A small network was trained on made-up records. Each row is its average activation on records with the value named, seen along a few directions.
Values that are neighbours, or in one group, have similar rows; names and order tell nothing.
In the rows, 500 means zero.
Strong random noise was added to every row along 9 fixed directions; ignore it. To show where, here is one row again and again, with new noise each time:
[353 447 282 230 489 364 308 581 526 874 599 529 544 496 433 594 324 676
 463 513 463 656 915 528 448]
[ 52 497 179 599 392 297 425 478 468 755 475 523 558 486 482 317 583 424
 507 235 304 934 436 459 759]
[591 656 405 403 491 248 560 841 649 856 359 272 416 515 472 592 540 494
 503 625 478 884 471 287 602]
[349 370 431 609 616 443 529 554 294 544 479 366 534 485 349 478 320 679
 303 497 503 346 753 304 329]
[422 633 429 277 603 506 526 545 353 484 678 657 564 666 518 725 340 666
 724 679 729 397 919 751 395]
[584 773 626 692 467 504 695 646 396 328 383 344 409 723 592 481 864 220
 715 493 554 597 125 442 647]
[501 476 521 484 596 490 503 555 655 517 692 614 523 541 540 697 403 611
 712 558 730 283 736 566 435]
[776 408 766 529 438 511 522 667 695 390 451 424 377 364 587 601 716 366
 565 607 577 200 291 510 452]
[745 488 705 429 448 557 497 556 804 373 653 680 439 423 662 684 690 369
 791 601 676 250 386 736 603]
[701 498 494 167 487 512 455 777 807 465 308 299 470 319 722 630 522 500
 509 676 634 360 454 784 418]
[169 352 146 485 615 618 293 446 494 556 406 201 667 534 539 297 297 647
 226 161 451 420 737 485 371]


Field K:
k7: [219 427 336 612 394 293 475 517 921 770 678 711 497 332 533 534 352 594
 630 393 597 772 459 360 741]
k1: [743 899 671 611 523 612 621 590 242 344 366 347 446 861 588 509 823 224
 701 546 479 703 176 434 519]
k2: [329 735 409 460 378 547 410 408 551 517 359 432 441 813 685 384 685 325
 767 294 519 810 246 626 453]
k11: [ 63 417 333 633 539 415 531 632 447 499 334 409 537 334 552 559 217 727
 533 534 644 517 640 525 200]
k8: [553 565 609 423 341 727 318 341 347 458 575 535 437 663 579 516 704 312
 620 446 422 470 365 578 379]
k5: [397 467 518 238 327 454 336 544 531 490 157 298 463 573 667 433 643 360
 488 457 472 495 344 766 219]
k13: [759 652 682 577 625 351 836 662 610 530 559 638 400 489 487 719 413 621
 736 935 690 611 413 389 441]
k3: [281 661 390 396 495 702 419 272 238 271 397 435 674 745 620 296 574 413
 526 225 384 490 466 765 507]
k15: [312 429 488 774 518 344 362 436 719 872 632 525 489 683 351 464 373 602
 563 225 547 580 684 100 434]
k6: [423 504 527 569 479 418 557 568 457 447 361 369 487 434 451 489 567 470
 510 478 445 483 475 439 442]
k10: [543 461 564 782 481 333 769 633 334 464 436 465 398 342 402 540 564 475
 477 641 412 565 274 231 592]
k4: [553 545 473 558 725 678 660 493 633  85 445 340 587 532 664 470 171 635
 450 530 842 195 517 584 299]
k12: [744 669 423 314 500 753 454 620 681 364 261 164 527 562 574 379 519 466
 270 443 536 519 387 577 554]
k14: [176 620 417 595 505 422 465 335 199 550 505 644 557 720 577 479 572 489
 665 374 413 661 519 570 364]
k9: [188 508 473 614 493 259 596 523 348 622 384 476 486 645 461 494 599 483
 569 399 418 603 430 404 300]
Each value of K is a pair of two hidden parts, and every pair occurs once (5 first parts, 3 second parts).
k12 and k5 share the first part; k12 and k6 share the second. Which value has the first part of k6 and the second part of k5?
Answer: k9
k4 and k7 share the first part; k4 and k8 share the second. Which value has the first part of k8 and the second part of k7?
Answer: k11

Field T:
t15: [398 535 350 493 549 523 500 447 402 505 388 402 566 524 499 356 579 439
 396 386 339 636 466 532 625]
t8: [425 394 490 559 494 443 561 485 521 433 333 463 483 396 476 368 497 526
 382 489 470 439 370 449 434]
t3: [506 340 494 579 565 511 492 435 468 514 585 545 540 330 430 496 373 632
 355 505 430 374 584 396 470]
t5: [375 465 506 464 482 658 345 539 557 320 497 407 503 620 726 617 449 556
 704 420 738 117 630 723 133]
t11: [545 485 531 624 657 521 533 503 399 517 505 390 523 651 420 535 406 627
 435 488 533 350 623 322 336]
t1: [727 391 755 547 408 452 457 545 661 510 484 447 417 436 494 511 691 378
 498 456 458 314 365 422 503]
t13: [276 628 300 359 419 494 427 493 471 600 410 468 547 568 509 415 498 469
 489 391 454 811 529 599 596]
t9: [349 312 444 396 397 442 383 520 433 576 380 482 489 312 549 469 456 553
 385 526 372 468 504 555 282]
t2: [426 651 405 194 473 424 463 497 268 630 441 511 503 595 534 527 494 508
 511 587 426 719 601 697 373]
t7: [373 365 577 519 376 467 359 369 399 672 651 619 428 537 347 469 472 530
 465 430 427 462 661 358 371]
t6: [420 411 478 693 546 477 619 520 493 439 477 491 491 370 457 481 357 580
 384 549 567 502 455 368 475]
t12: [623 596 497 447 490 514 440 558 591 620 699 588 504 566 467 614 503 505
 631 543 543 613 628 486 628]
t10: [350 369 481 630 498 424 451 545 575 565 550 513 506 429 540 575 489 524
 625 414 520 391 564 475 400]
t4: [611 580 631 470 523 341 654 590 474 528 531 596 446 521 406 619 509 489
 565 737 559 542 483 460 549]
t14: [632 481 592 599 473 511 494 483 719 486 646 657 494 475 476 545 548 447
 613 473 582 447 484 441 723]
Each value of T is a pair of two hidden parts, and every pair occurs once (5 first parts, 3 second parts).
t8 and t4 share the first part; t8 and t7 share the second. Which value has the first part of t7 and the second part of t4?
Answer: t13
t15 and t2 share the first part; t15 and t10 share the second. Which value has the first part of t10 and the second part of t2?
Answer: t9

Field F:
f9: [482 760 380 642 724 513 918 561 477 134 217 338 583 563 695 395 480 445
 571 619 675 686 155 636 695]
f16: [361 349 496 536 450 506 339 544 545 552 430 391 484 454 498 478 455 532
 419 363 497 285 576 466 299]
f4: [365 531 351 487 550 494 577 559 441 360 325 371 578 472 579 421 489 510
 417 440 492 473 438 636 518]
f2: [586 447 478 478 607 633 466 405 676 514 689 562 553 439 504 545 338 583
 472 488 593 434 632 482 555]
f7: [478 431 532 746 604 529 518 295 487 509 692 660 501 563 423 467 447 551
 525 414 513 449 508 336 533]
f12: [631 480 562 365 600 541 439 583 677 526 557 432 528 527 560 628 453 573
 571 546 603 310 707 543 361]
f8: [600 470 559 411 368 457 459 452 581 581 440 548 426 411 488 435 660 369
 492 501 343 644 269 505 572]
f13: [308 459 411 462 536 471 509 575 399 383 341 397 568 476 559 509 442 578
 477 504 536 333 604 677 307]
f11: [475 581 561 372 394 514 477 495 310 433 568 652 471 617 506 572 641 433
 670 571 538 480 587 689 458]
f15: [674 466 560 531 518 588 475 480 687 525 628 511 468 530 502 545 437 518
 534 499 583 456 505 398 546]
f5: [528 400 494 442 405 485 359 601 834 647 448 426 439 317 613 511 528 487
 453 438 507 506 387 475 460]
f6: [378 516 378 433 492 518 470 405 341 516 394 435 550 543 497 343 467 485
 381 437 397 643 462 530 466]
f14: [444 617 478 483 568 571 469 610 247 444 413 232 501 767 470 535 425 583
 452 497 579 370 708 421 216]
f3: [539 574 449 620 594 711 586 283 309 316 627 612 585 535 400 380 399 532
 360 464 457 559 506 485 736]
f1: [430 428 572 643 392 326 539 542 427 601 520 559 459 379 367 481 534 472
 458 511 391 572 459 306 572]
f10: [639 630 487 550 582 409 607 697 608 579 373 277 483 574 507 575 542 496
 523 531 545 608 422 321 554]
F is arranged as 4 separate groups.
Which other values are in the same group as f3? Give them in the order they are listed.
Answer: f2, f15, f5
Which other values are in the same group as f11? Give them in the order they are listed.
Answer: f16, f14, f1
Which other values are in the same group as f10? Give them in the order they are listed.
Answer: f4, f12, f13

Field Y:
y1: [501 353 547 223 381 476 284 417 549 650 704 801 497 406 492 652 446 581
 611 567 475 368 766 739 405]
y6: [567 651 479 304 520 516 474 489 400 632 592 559 486 678 485 593 423 572
 573 620 537 646 670 523 406]
y7: [285 604 360 561 430 449 585 517 468 356 398 540 551 425 584 400 644 364
 584 418 461 687 294 700 766]
y9: [774 549 632 567 578 348 682 554 539 626 636 655 424 453 332 634 439 558
 496 755 532 629 523 267 654]
y2: [538 518 524 340 494 504 395 514 184 634 638 564 518 615 314 601 441 613
 447 579 436 451 918 481 404]
y11: [691 440 589 641 706 649 728 370 321 228 501 514 535 415 351 439 300 624
 235 680 537 328 530 380 533]
y10: [591 534 482 449 466 440 497 478 551 620 579 627 502 449 405 506 534 486
 479 526 397 675 511 459 748]
y5: [468 344 658 363 327 348 347 496 387 687 656 735 407 425 383 645 550 516
 569 607 413 386 716 539 318]
y3: [549 522 674 523 414 518 511 542 374 445 443 457 408 583 520 526 637 411
 571 563 506 408 398 474 340]
y4: [671 482 566 223 374 560 332 523 517 546 527 539 483 437 529 548 600 424
 482 556 409 473 574 695 532]
y8: [584 617 492 632 735 681 720 512 461 176 372 252 534 646 612 466 337 563
 454 550 739 322 391 464 340]
Y is arranged as a line.
A walk along Y starts at y2 and steps to its neighbour y7. Put y11, y10, y5, y3 in the order it reaches them.
Answer: y10, y5, y3, y11
Name the neighbours of y8, in listed order.
Answer: y6
